A small network was shown many inputs. Here are its activations along a few directions, one row for each input.
In each table, some parts of the input vary, and every possible input appears once, in random order.
A made-up example of a description, with smaller parts first: one of 5 places around a ring, together with either a single point or one of 11 places along a line or (one of 2 separate values, together with one of 6 places along a line).
Shared parts are said once, and a part with two or three values counts as separate values.

Other details of the inputs shift rows strongly along two fixed directions, in all tables alike. That doesn't count.

Rows:
x1: [ -2 -10   2  -9   5 -11 -18  -6  -4 -14  12  13 -11   5  44  16  20]
x2: [ -4  -2  -3   3  13   0 -25 -31  -2 -28 -19   0  -9  14  11  -5  -2]
x3: [ -5  -7  -3   4  27  -3 -22 -18 -17 -19  17  11 -22  20  37  12  25]
x4: [ 12  17  -6   8  -4 -12  -7  54 -14  13  41 -18  11 -24 -34  28   4]
x5: [ 11   2   1  17 -29  16  14  34   9   8   3  -4   8 -29  -5  -9  -4]
x6: [-45  -2  28  13 -22   3  18 -11  -2  43  -7 -20   5  12  15 -15 -24]
x7: [-22 -20  10 -13  28  -2  -6 -42   6 -17 -19   8 -16  23  42   0   9]
x8: [ 32 -12 -15  12  21  11 -10 -17  -2 -38  -3  30 -15  -1   6  -5  12]
x9: [ 12  28   1  17 -13  -6   0  35  -2  32  22 -16  24 -19 -18  -3   8]
x10: [ 17 -10 -46 -31 -12  19  10   9  -6 -28   5  38 -16   7  -4 -11  35]
x11: [ 18  10 -13   8  18  -2 -30  -1 -10 -24  10   0  -8   2   7   9  22]
x12: [ 19  -8 -17  20  24  22 -13 -11  -8 -43   1  16 -25   3   8  -4  16]
x13: [ 30   4  -5  -6   8 -11 -30   0   1 -26   6  12   0   0  12   7  14]
x14: [-22   8  20   5 -14   7  17 -10  24  33 -32 -30  15  -4  -9 -19 -20]
x15: [-32   5  25   8  -7   9  23 -35  21  37 -50 -31   9  11  -9 -30 -38]
x16: [ -1  -4  15  -2   2  -7   4 -29  22  10 -15  -3 -14  11 -17   6 -33]
x17: [  6  -7  -5 -14  23 -16 -15  -6 -11 -37   0   3  -1   4 -12  24  -7]
x18: [ -3   9  15  16 -10   3   9 -34  19  35 -26 -12   4   9  -9 -18 -22]
x19: [ 12   9   5   4  -7 -15   6  18   3  27  16  -8  12 -15 -35  16 -15]
x20: [-18  -3  17  21 -22  26  35  -4   5  15 -29 -16  11  -4 -14 -30 -34]
x21: [-25  -3  19  -4   2   0  21 -21  27  23 -28 -24  -1   1 -25   1 -34]
x22: [ 13  12  12  -3 -30 -19  -3  75 -20  32  56  -3  33 -26  13  15  20]
x23: [  8  -2  -2  -3   6  -3 -21 -33  16 -22 -22   3 -15   7  20   2   3]
x24: [-31 -12  23  19  -8  36  41 -42  35  22 -57 -17  -9   6  -7 -40 -39]
x25: [-26   1  20  -1   0  -4  25  -9  14  31 -25 -27   8   0 -32  -3 -42]
x26: [-42  -3  29   2  -9   0  27  -8   1  45 -16 -21  13   9  15 -17 -21]
x27: [ 17  -5 -10 -13  13 -17 -22   2   6 -29   9   8 -13  -8  -3  33   3]
x28: [ -1  -8 -36 -48  -2  -5   6 -18   6 -11  -1  24 -23  23 -21  12  12]
x29: [ 16   4 -10   0  32 -14 -15 -13   1 -18  14  10 -15   4 -17  23   4]
x30: [ -9 -14   3 -13  22 -11 -17 -16 -23 -33   4  13  -2  18  39  11  15]
x31: [ 16  10  -8  19 -29   9   3  85 -25  -1  38  -7  31 -43 -19  -3  11]
x32: [ 14  14   6   4 -23 -20  -1  69 -26  38  57  -1  36 -28   6  16  25]
x33: [-13  -7   6   6  31  -3  -8 -52   0  -4  -3  17 -26  31  35  -1  10]
x34: [  6  -5 -10  -7  20 -15 -25   3 -12 -36  12   4  -8  -1 -12  25  -1]
x35: [ 18 -11 -14   1  22  11  -5  14 -12 -44  -4  15   1 -12   5  -6  13]
x36: [ -1  -2  20  23 -27  25  30  -6  22  28 -21  -6  -1  -5 -11 -31 -32]
x37: [ 11  -2  -7  -9  21  -7 -26 -18 -12 -45 -13   5   3   9  14   5   9]
x38: [-14   9 -20 -38 -48  -4  25  57 -18  48  40   9  21  -3   2   2  32]
x39: [ 25  -4 -17  18  28  15  -8 -16  -2 -38   3  26 -20   2   5  -7  17]
x40: [  5  21 -29 -34 -50  -3  15  55  -7  35  23   0  24 -11 -24  -5  28]
Description of these inputs: one of 4 separate values, together with either a single point or one of 9 places around a ring.
The inputs of x34 and x2 match in every part but the choice among 4 separate values. If x4 is changed in the same way as x34 into x2, which row does it become? -> x11
The inputs of x28 and x10 match in every part but the choice among 4 separate values. If x25 is changed in the same way as x28 into x10, which row does it become? -> x35
Change only the choice among 4 separate values in x20. List by row number the other rows that result. -> x17, x30, x37
Which other rows agree with x3 in the choice among 4 separate values? List them by row number. -> x1, x6, x7, x22, x26, x30, x32, x33, x38
